These are the activations of a small neural network, seen along a few directions. Each row is one input.
In each table, some parts of the input vary, and every possible input appears once, in random order.
A made-up example of a description, with smaller parts first: ring(5) and (point or ring(9) or (values(3) and line(6))).
Shared parts are said once, and a part with two or three values counts as separate values.

Other details of the inputs shift rows strongly along three fixed directions, in all tables alike. That doesn't count.
To show where, the next rows are all for the same input, with only those details redrawn:
[-15.7  19.7  14.5 -12.2   3.9 -21.8  10.3  -7.7 -35.3  -2.6  34.1]
[  6.9   3.6   1.1  -4.6   6.0  -4.4 -13.2 -13.8   6.3 -16.6   0.6]
[  7.3  -7.4 -15.6   1.9  -4.3  14.7 -11.6   0.3  38.8 -14.7 -29.9]
[-26.9   4.2 -16.9 -13.8 -19.0  18.5  45.0  15.5 -10.0  16.9   2.7]
[-38.4  11.6  -9.5   6.2 -19.8  -4.6  24.8  38.3  11.0   9.0 -13.1]
[ -0.1   8.6   4.6 -30.1   4.3   6.5  25.1 -29.1 -46.8   3.0  42.2]
[  8.4  -9.1 -17.5   0.9  -4.7  18.4  -9.6  -0.5  39.8 -14.2 -31.5]
[-15.9  17.4  12.1  24.5   3.9 -42.3 -37.4  22.2  31.3 -26.6 -16.2]

A family of inputs:
row 1: [ 22.8   6.7  -0.1  10.3  31.7 -33.0 -44.2 -25.2  16.5 -12.4   8.8]
row 2: [-34.0 -21.6 -39.5  -3.2 -34.7  30.0  63.3  33.5  -6.2  47.9  -6.0]
row 3: [ 17.2  -2.9   0.6  -0.9  13.5  -5.0 -13.5  -9.8   9.1  -1.4  -3.9]
row 4: [ -9.2  -3.3  12.6  36.3   1.8 -48.8 -41.2  25.3  25.4 -10.4 -17.2]
row 5: [ 25.0 -12.4  -5.4   2.4  -1.2  18.4 -10.7   4.9  32.2  -4.0 -41.5]
row 6: [  3.3  -0.1  -1.1  -9.5   0.5   8.4  17.8   1.9 -14.4  15.5   1.4]
row 7: [ 12.1 -14.1  10.1  -8.7   2.1  -3.7   5.2 -19.5 -37.2   9.2  22.3]
row 8: [ -2.8  21.0  60.2   1.8  -7.2   5.4  -9.2  20.7 -23.7 -16.0   9.2]
row 9: [  6.3 -13.4 -13.8   1.8  15.2  -5.9   6.1 -29.4 -28.1  17.7  33.6]
row 10: [-22.7 -13.7 -33.7  13.7 -14.3  -1.6  22.1  19.1  10.8  29.0  -5.3]
row 11: [ 37.4 -28.2   2.0 -14.5   0.6  20.7  -0.9 -32.3 -18.5   0.7  -1.1]
row 12: [ 19.8 -16.3  17.7   1.1 -22.9  76.5   9.4  30.5  26.6   9.2 -48.7]
row 13: [ 23.4  -8.4  -9.4 -25.2   6.2  25.6   5.1 -35.8  -5.0  -8.8   8.7]
row 14: [-10.3  15.8  -2.2  15.5  23.3 -34.2  -7.6  -2.7 -11.5  10.4  24.2]
row 15: [-20.0  23.0  -0.7  -8.2   9.9 -28.6   8.0 -13.6 -29.8   0.9  42.8]
row 16: [ 15.5   8.1   6.3   2.6  19.4 -25.2 -42.9 -23.4  15.3 -31.9   5.9]
row 17: [-54.1  29.3  -8.0  21.8  -1.6 -38.6  16.6  30.0 -10.5   9.9  19.7]
row 18: [ 40.1 -22.9  43.5  -6.3  -6.9  48.6 -13.8 -15.0 -20.8  -3.0  -3.6]
row 19: [-37.7  26.1  17.7  16.8 -14.1 -37.3   2.1  46.1   0.5  -9.2 -11.0]
row 20: [ 26.0  -8.2  -5.1 -25.3   3.8  28.8   4.8 -33.4  -8.8 -10.7   3.2]
row 21: [ 16.4 -13.3 -24.3   4.9   4.4  14.5 -10.0   2.6  42.7   3.1 -30.3]
Describe the family of inputs behind these rows. -> values(3) and (point or line(6))
The inputs of row 14 and row 17 match in every part but the values(3) part. If row 12 is changed in the same way as row 14 into row 17, which row does it become? -> row 8
Which other rows does row 14 become when the line(6) part takes its other values? List them by row number. -> row 1, row 3, row 5, row 6, row 21
Which other rows agree with row 7 in the values(3) part? List them by row number. -> row 2, row 4, row 9, row 10, row 11, row 18
